These are the activations of a small neural network, seen along a few directions. Each row is one input.
In each table, some parts of the input vary, and every possible input appears once, in random order.
A made-up example of a description, with smaller parts first: one of 2 separate values, together with either a single point or one of 11 places along a line or (one of 5 places around a ring, together with one of 6 places along a line).
Shared parts are said once, and a part with two or three values counts as separate values.
(in the rows, 128 means zero)

Other details of the inputs shift rows strongly along three fixed directions, in all tables alike. That doesn't count.

Table:
R1: [158 158 106 148 137 116  89 162  55 137  81]
R2: [189 149  78  96 153 148  70 160 111  93 136]
R3: [109  93 187 141 102 116 157 103 130 136 107]
R4: [105 126 171 132  93  96 135 117 164 184  93]
R5: [154  88 188 184  72  51 104  87 203 103 137]
R6: [153  93 137 149 134  94 120  90 172 105 188]
R7: [139 115 146 170 111  74 103  91 150 128 150]
R8: [150 124 117 130 102 131 107 148  77 104 119]
R9: [166  88 145 158  93 110 116 107 206 105 180]
R10: [133  95  79  80 193 155 165 119 166  87 205]
R11: [ 98 160 134 153 129 113 134 151  71 167  45]
R12: [ 92 103 198 162  69  82 156 100 122 150  79]
R13: [ 83 129 111  76 188 165 218 144 116 163 111]
R14: [176  81 126 137 146 105 119  93 178  85 191]
R15: [132 167 101 135 121 135  84 158  96 144 106]
R16: [ 63 149 125  70 158 174 218 142 115 151 141]
R17: [101 140 124  98 137 162 140 148 143 151 107]
R18: [128 182 108 141 111 139  72 154  84 153  85]
R19: [198 140  74 121 143 168  53 157 112  68 148]
R20: [124 107 120 128 154 144 133 105 154 107 169]
R21: [112 105 147 118 107 114 166 120 107 137 113]
R22: [ 74 143  75  55 179 188 189 157 138 154 157]
R23: [ 87  94 153  86 137 136 214 112 135 154 126]
R24: [ 59 113 180 152 128 107 208 111 142 182  65]
R25: [137  99 123 112 132 136 147 118 189  94 170]
R26: [214 144  36  93 152 167  55 177 108  53 179]
R27: [122 172 112 155 123 113  67 135  72 137  83]
R28: [145  76 176 182 117  98 147  93 168 120 140]
R29: [111 102  85  86 186 163 173 123 162  95 180]
R30: [165  74 149 169 126 106 104  85 181  80 180]
R31: [145 155 137 146 103 109  80 132 109 157 107]
R32: [ 65 149 128  53 165 170 226 137 113 166 134]
R33: [112 191 143 142  99 133 108 149  54 151  74]
R34: [165 163 154 163  99 130  69 139  69 117 111]
R35: [115 121 121 107 146 166 149 129 163 130 164]
R36: [ 98 158 138 151 119 103 104 113 107 147  55]
R37: [142 105 163 159  84  80 113 112 186 143 144]
R38: [165 145  59 126 160 171  78 142  96  81 168]
R39: [119 156 122 130 105 128  99 158 120 155  87]
R40: [116 169 143 127 108 122 129 141  77 147 104]
Each input here is: one of 5 places along a line, together with either one of 3 separate values or one of 5 places around a ring.
- The inputs of R2 and R19 match in every part but the place on the line of 5. If R31 is changed in the same way as R2 into R19, which row does it become? => R35
- Which other rows does R3 become when the choice among 3 separate values takes its other values? List them by row number. => R28, R34
- A walk changes only the place on the ring of 5. It starts at R38 and steps to R36. List the rest of the walk in order. => R25, R9, R18
- List by row number the other rows that have the place on the line of 5 in common with R7. => R1, R10, R21, R22, R26, R37, R40
